A small network was shown many inputs. Here are its activations along a few directions, one row for each input.
Each table varies a few parts of the input and shows all the possible inputs, shuffled.
A made-up example of a description, with smaller parts first: ring(5) and (point or ring(9) or (values(2) and line(6))).
Shared parts are said once, and a part with two or three values counts as separate values.
In the rows, 128 means zero.

Other details of the inputs vary at random and push rows far along three fixed directions, the same in every table; ignore that.

Rows:
R1: [119  91 105 134 145 162 105 163 151 137 100 142]
R2: [124 152  71 142 122 164  40 182  84  97  87 108]
R3: [133 173 165 100  91  99 142 123 133 148 137  84]
R4: [137 101 118 139 124 124 148 115 118 121 140 126]
R5: [118  77 153 132 158 121 126 126 168 159 123 140]
R6: [141 126  66 146 115 168  60 182  98  94  80 124]
R7: [115 184 165 105 107  85 133 108 131 124 119  64]
R8: [154  51 104 135 116  77 148  84 114 104  97  94]
R9: [120 172 156 115 105  73 136 106 133 126 112  72]
R10: [149  96 121 133 103  84 149  95 124 135 127  94]
R11: [147  84 117 131 129 127 157 110 121 129 149 148]
R12: [125 161 164 134 133 137 158 131 145 147 168 165]
R13: [155  60  97 146 113  73 150  88 118 102  94  92]
R14: [145  74  97 171 134 132  99 119 110 108 106 153]
R15: [131 132 104 121 128 159 140 150 106 124 138 147]
R16: [104 124 188 103 139  83 140 107 170 174 124 101]
R17: [142 162 138  87  83  95 145 122 124 141 116  82]
R18: [102 197 159 106 143 181 127 150 126 126 174 165]
R19: [147 106 129 121 119 121 167 118 128 135 151 140]
R20: [ 76 214 148 118 147 167 127 152 110 117 174 140]
R21: [151  59  98 173 152 119 156 100 128 105 124 169]
R22: [146  37 128 146 159 117 124 125 173 150 105 166]
R23: [115 176 152 115 110  73 130 102 124 137 120  70]
R24: [146  39 115 143 157 125 132 134 171 141 112 160]
R25: [128 120 142 157 154 157 145 130 135 135 163 194]
R26: [ 99 194 173 128 156 189 134 156 133 125 185 172]
R27: [136 157 148 113  83  83 151 123 129 158 125  93]
R28: [168  85  99 120  81  70 161 105 118 138 100  81]
R29: [118 174 154  83 104  94 136  96 113 136 129  68]
R30: [109 196 160 127 142 170 140 163 136 138 174 178]
R31: [ 92 168  66 117 126 172  28 166  64  73  88  84]
R32: [118 155  69 118 117 180  33 187  78  74  84 106]
R33: [117 127 134 159 149 133 151 117 135 115 146 174]
R34: [134  99 150 105 107  77 142 120 165 179  88  90]
R35: [122 171 152  88 116 121 138 111 117 137 141  88]
R36: [111 194 149  97 134 159 133 133 125 136 164 135]
R37: [131 103 121 162 135 138 140 121 125 128 148 165]
R38: [124  76 146 124 144 111 130 108 171 156 122 117]
R39: [148  98 149 131 141 140 162 108 138 127 155 168]
R40: [112 174 142 115 109  95 140 109 118 136 137  84]
R41: [134  48 115 155 177 130  95 129 152 121  74 146]
R42: [103 154  66 119 127 173  38 168  71  80  96  93]
R43: [129 129 123 136 134 142 153 128 127 127 161 158]
R44: [144  93 139 157 149 150 142 113 135 113 143 173]
R45: [130 181 141  89 121 136 141 131 122 135 146 114]
R46: [172  35 126 174 135 119 152 109 138 122 130 175]
R47: [144  91  97 162 129 148 125 141 119 120 130 176]
R48: [168 109  72 112  61  94  69 138 100 105  43  28]
R49: [137  90 120 158 122 104 139 102 123 125 129 137]
R50: [167  89 120 131  79  65 172  99 139 152 112 110]
R51: [104  84 117 142 169 152  94 138 152 124 106 148]
R52: [127 168 139 104 133 162 163 139 126 142 157 164]
R53: [ 87 166 169 108 164 150 122 167 163 170 148 151]
R54: [118 193 137 110 101 120 148 140 120 149 145 108]
R55: [120 134 147 131 154 167 135 129 127 109 153 178]
R56: [120 155 105 140 135 155 115 149 113 117 144 141]
R57: [120  89 163 127 159  97 155  98 181 150 119 130]
R58: [124 162 164 131 131 117 142 116 133 137 144 130]
R59: [119 126  88 131 131 154  63 141  93  70  80 109]
R60: [113 174 155 136 142 151 143 138 136 148 173 177]
R61: [126 187 128 100  89  88 133 121 120 145 131  66]
R62: [101 124 134 127 164 166 103 153 166 143 134 154]
R63: [142 109  95 151 128 168  83 153 114  96 107 142]
R64: [120 174 146  87 114  90 133  94 120 122 113  66]
R65: [139 114 126 151 131 130 155 118 141 138 157 176]
R66: [130 132 104 139 141 163 131 154 111 115 148 157]
Description of these inputs: line(6) and (values(2) or ring(9)).
Question: Changing only the line(6) part turns R48 into R44. The same change can be made to R1. Which row results?
Answer: R51
Question: Changing only the line(6) part turns R19 into R15. The same change can be made to R53. Which row results?
Answer: R34
Question: Which other rows does R36 become when the ring(9) part takes its other values? List them by row number.
Answer: R11, R12, R18, R43, R56, R60, R63, R65
Question: Which other rows does R24 become when the values(2) part takes its other values? List them by row number.
Answer: R53
Question: Start at R47 and move only the ring(9) part, one step at a time. The first step leads to R61. Which rows follow, in order?
Answer: R66, R19, R45, R32, R3, R30, R2

Rows:
R67: [119 173 166 111 131 137 161 132 142 146 162 145]
R68: [138 128 148 128 129 131 159 125 141 142 150 154]
R69: [112 110 120 146 162 167  98 151 136 119 124 163]
R70: [133 128 158 138 130 116 172 108 146 149 164 155]
R71: [129 108  93 142 139 154 108 144 114 105 116 141]
R72: [ 88 191 160 107 135 126 100 138 137 135 125  96]
R73: [123 121 107 146 149 166 121 147 121 113 136 166]
R74: [129 122 111 149 145 164 118 152 121 121 137 169]
R75: [127 121  96 126 120 136  86 137 104 105 100  99]
R76: [144 108 123 121 101  85 141 104 128 136 117  90]
R77: [121 143 128 106 117 116 129 120 124 131 128  99]
R78: [127 142 127 107 108 111 126 125 121 134 118  94]
R79: [167  22 147 158 139  78 174  77 165 147 119 152]
R80: [ 96 225 171 104 132 154 138 154 134 148 172 139]
R81: [105 190 142 108 112 120 115 135 119 133 136  93]
R82: [143 114 134 136 110  88 138 102 130 131 119 105]
R83: [138 133 141 115 113 112 144 122 134 139 131 118]
R84: [ 97 173 113 125 150 186  95 166 110 111 140 145]
R85: [127 111 108 134 141 152 113 133 116 109 122 145]
R86: [118 156 163 121 131 126 163 117 139 144 166 145]
R87: [139 139 124 109  94  94 118 123 121 131 101  76]
R88: [129 111 133 113 112  86 115 120 143 149  99  80]
R89: [127 125  97 128 118 132  87 138 105 105 100  99]
R90: [100 202 173 107 139 147 162 140 140 150 179 150]
R91: [133 131 119 101  99  94 121 117 118 131 102  72]
R92: [144  80  97 158 142 148 127 133 125 115 127 165]
R93: [158  42 146 154 163 134 216  89 160 146 174 214]
R94: [136 128 141 133 118  98 144 106 129 130 127 116]
R95: [146 111 126 126 106  91 146 114 132 141 118 107]
R96: [136  94 106 135 136 142 118 125 119 111 119 139]
R97: [110 184 142 107 114 123 127 140 123 138 137 104]
R98: [118 134 104 137 139 161  98 149 110 103 120 139]
R99: [113 172 153 115 125 119 137 120 127 127 141 112]
R100: [130 126 143 122 132 131 157 123 136 142 151 145]
R101: [115 106 110 141 151 152  85 148 131 114 102 137]
R102: [146 116 129 104 100  92 136 110 128 134 105  86]
R103: [134 135 128 123 102  88 117 109 118 125 108  79]
R104: [124  84 106 144 148 139 102 137 138 123 102 135]
R105: [130 140 144 117 129 139 145 130 135 137 144 140]
R106: [127 137 145 125 133 134 155 129 137 142 155 152]
R107: [129 142 140 122 114 104 128 110 123 126 125 101]
R108: [126 126 113 142 142 151 104 137 113 104 123 142]
R109: [139 111 134 138 120 104 158 111 138 145 140 132]
R110: [148  92 126 128 115  98 156 104 136 136 130 117]
R111: [132 109 111 146 140 148 121 134 120 113 127 153]
R112: [115 158 161 130 143 136 178 123 146 150 176 167]
R113: [127 125 111 146 142 152 106 138 115 103 121 146]
R114: [122 123 102 132 137 152 109 141 114 111 120 131]
R115: [138 111 103 146 125 132 114 139 120 122 114 137]
R116: [105 119 112 142 162 172  92 160 135 121 122 158]
R117: [126 135 105 117 127 156  91 149 110 110 110 121]
R118: [130  99 125 136 145 146 107 144 143 131 114 150]
R119: [119 129 113 140 155 170 106 141 114 100 127 159]
R120: [137 128  96 130 113 132  88 148 110 110  94 105]
R121: [142 109 123 115 102  86 132 101 122 127 106  81]
R122: [128 126 107 136 131 150 106 148 114 119 123 141]
R123: [145 103 103 151 133 152 110 145 123 117 120 157]
R124: [132 130 138 121 119 103 136 105 124 124 121 103]
R125: [116 169 166 125 133 131 166 130 144 158 175 158]
R126: [138  95 109 140 141 142 115 121 117 104 116 141]
R127: [144  96 148 136 137 116 167  98 140 131 146 151]
R128: [134 114 102 154 132 136 100 134 113 104 108 132]
R129: [132 135 119 123 101  91 125 118 123 135 112  84]
R130: [ 85 223 170  93 140 160 141 149 130 147 176 137]
R131: [150  77 146 158 144 120 187 102 150 142 159 188]
R132: [147 117 129 108 102  96 136 113 128 134 109  90]
R133: [ 90 188 149  98 126 125  99 151 138 147 120  89]
R134: [151 109 138 135 114 103 157 113 142 144 130 134]
R135: [116 129 120 126 139 148  86 155 135 125 101 124]
R136: [141 118 120 121  93  77 125 107 121 129 101  72]
Question: Changing only one part turns R106 into R90. The same change can be made to R83. Which row results?
Answer: R67
Question: Changing only one part turns R81 into R136. The same change can be made to R79. Which row results?
Answer: R72
Question: Describe the family of inputs behind these rows.
Answer: values(2) and line(5) and (point or line(6))
Question: Which other rows does R68 become when the values(2) part takes its other values? List them by row number.
Answer: R87
Question: Which other rows does R132 become when the line(5) part takes its other values? List them by row number.
Answer: R78, R114, R121, R124
Question: Which other rows does R86 become when the line(6) part takes its other values? List them by row number.
Answer: R70, R75, R81, R89, R96
